A small network was shown many inputs. Here are its activations along a few directions, one row for each input.
Each table varies a few parts of the input and shows all the possible inputs, shuffled.
A made-up example of a description, with smaller parts first: ring(8) and (point or line(9) or (values(3) and line(6))).
Shared parts are said once, and a part with two or three values counts as separate values.

Other details of the inputs vary at random and push rows far along three fixed directions, the same in every table; ignore that.

Table:
r1: [-38  -7 -29 -45  -8  26  58 -22   4  -7 -15]
r2: [-21  -9   0  17   8  24  29   5 -35   8 -19]
r3: [  3 -17   0  -9   7  16  25   9  28   9  -2]
r4: [ -3  -1  10  36   4  -3 -15  -1 -46   2 -19]
r5: [ -6  -5  -2   4   5   9   5  -8 -13  -9  -2]
r6: [-17  25 -11  11 -22 -40 -44 -21 -42 -13  10]
r7: [ -9   8  -4   9  -4 -10 -18 -21 -37 -10   2]
r8: [-11  -3  -9  -1  -8  -6   7 -10 -10   0 -15]
r9: [ 20   3  13   1   8   0 -15   5  11   2  15]
r10: [ -9  27 -21 -38 -26 -32 -17 -25   9 -27  14]
r11: [-10  10 -19 -26 -10  -9  -6 -31  -6 -29  15]
r12: [  2 -12  11  27  11   6   2  20  -3  17  -8]
r13: [-26   2 -18  -4 -16   0   4 -12 -17 -10  -5]
r14: [-13  13  -7  10 -16 -19 -26 -10 -29  -2   3]
r15: [-25  -6 -24 -39  -5  15  49 -17  12  -6 -20]
r16: [ -8   9 -12  -7  -9 -13 -16 -30 -27 -16   8]
r17: [ 11  -9  17  26  16  13   3  16 -13  11 -16]
r18: [ 29  11  18  17  -5 -26 -41  20  21   9  13]
r19: [-13  -4  -9  -7  -1   1  14  -7  -4   6  -6]
r20: [10 -4 12 16 14  8 -5 11 -4  0  3]
r21: [ 26  19   7 -16  -2 -21 -21  11  31 -10  23]
r22: [ 29  16   9 -19   5 -13 -25   2  31  -9  32]
r23: [  1 -18  17  41  13  12  11  24 -17  29 -30]
r24: [ 18  -8  15  22  13  -7 -13  22  16  18   5]
r25: [15  3  5 -4 -7 -5 -8 12 28  7  3]
r26: [-10  -8   3  36   3   3  -5 -10 -54   3 -27]
r27: [ 7 -9  8  8  5 13  6 21 21 12  1]
r28: [  3 -15   1  -5   6  15  22   7  19  17  -5]
r29: [ 24   5  10  -8   2 -12 -17  18  44   2  24]
r30: [  8  -4  -3 -31   4  15  24  -6  29  -8  -1]
r31: [  1  -8  -3 -24  -4  21  25   8  37  10   3]
r32: [  4   6  -2 -14   1  -2  -6  -7   9 -17  16]
r33: [  8 -10  15  17  18  19  15  28   6  10  -2]
Each input here is: values(3) and (point or line(4) or line(6)).
Changing only the values(3) part turns r15 into r19. The same change can be made to r30. Which row results?
Answer: r7
Which other rows does r1 become when the line(6) part takes its other values? List them by row number.
Answer: r6, r14, r19, r28, r31
Which other rows does r7 become when the line(4) part takes its other values? List them by row number.
Answer: r9, r16, r22
Which other rows does r15 become when the line(6) part takes its other values? List them by row number.
Answer: r8, r10, r18, r23, r25

Table:
r34: [ 15  12  11  16  -7 -18 -26  21  11   8   3]
r35: [ 16   0  16  24  -1 -23 -22   4  -8  14 -24]
r36: [-25   6 -20   9 -11 -30 -22 -21 -35 -11  14]
r37: [ -7 -26   0   6   5  36  34  11   6  22 -11]
r38: [-27 -10  -8  23   0   1  -1  -8 -36   6  -8]
r39: [  9  13   5   5  -5 -24 -25  17  18   0   8]
r40: [ 13   0 -10 -54   8  15  28 -27  30 -22  -1]
r41: [ -3  23 -18 -47  -5 -22  -7 -24  16 -46  35]
r42: [  2   9  12  24 -10  -8 -19  17 -14  15 -10]
r43: [ 24   2  17 -14  13  27  11  13  31   3  14]
r44: [-17  -8  -6   8   4   7  29  16  -3   8 -19]
r45: [ 46   5  26   8  11  -3 -28  24  31  -3  30]
r46: [-35   9 -23  -5 -24  -5  -8 -32 -44  -5   1]
r47: [  3 -29   7  24  12  19  20  -7 -13  27 -31]
r48: [-14  -6  -7 -26  11  29  36  -5   9 -18  -3]
What do these inputs look like to the network?
Answer: values(3) and (point or line(4))
Changing only the values(3) part turns r43 into r42. The same change can be made to r45. Which row results?
Answer: r34
List by row number the other rows that have the values(3) part in common with r47.
Answer: r36, r37, r38, r46
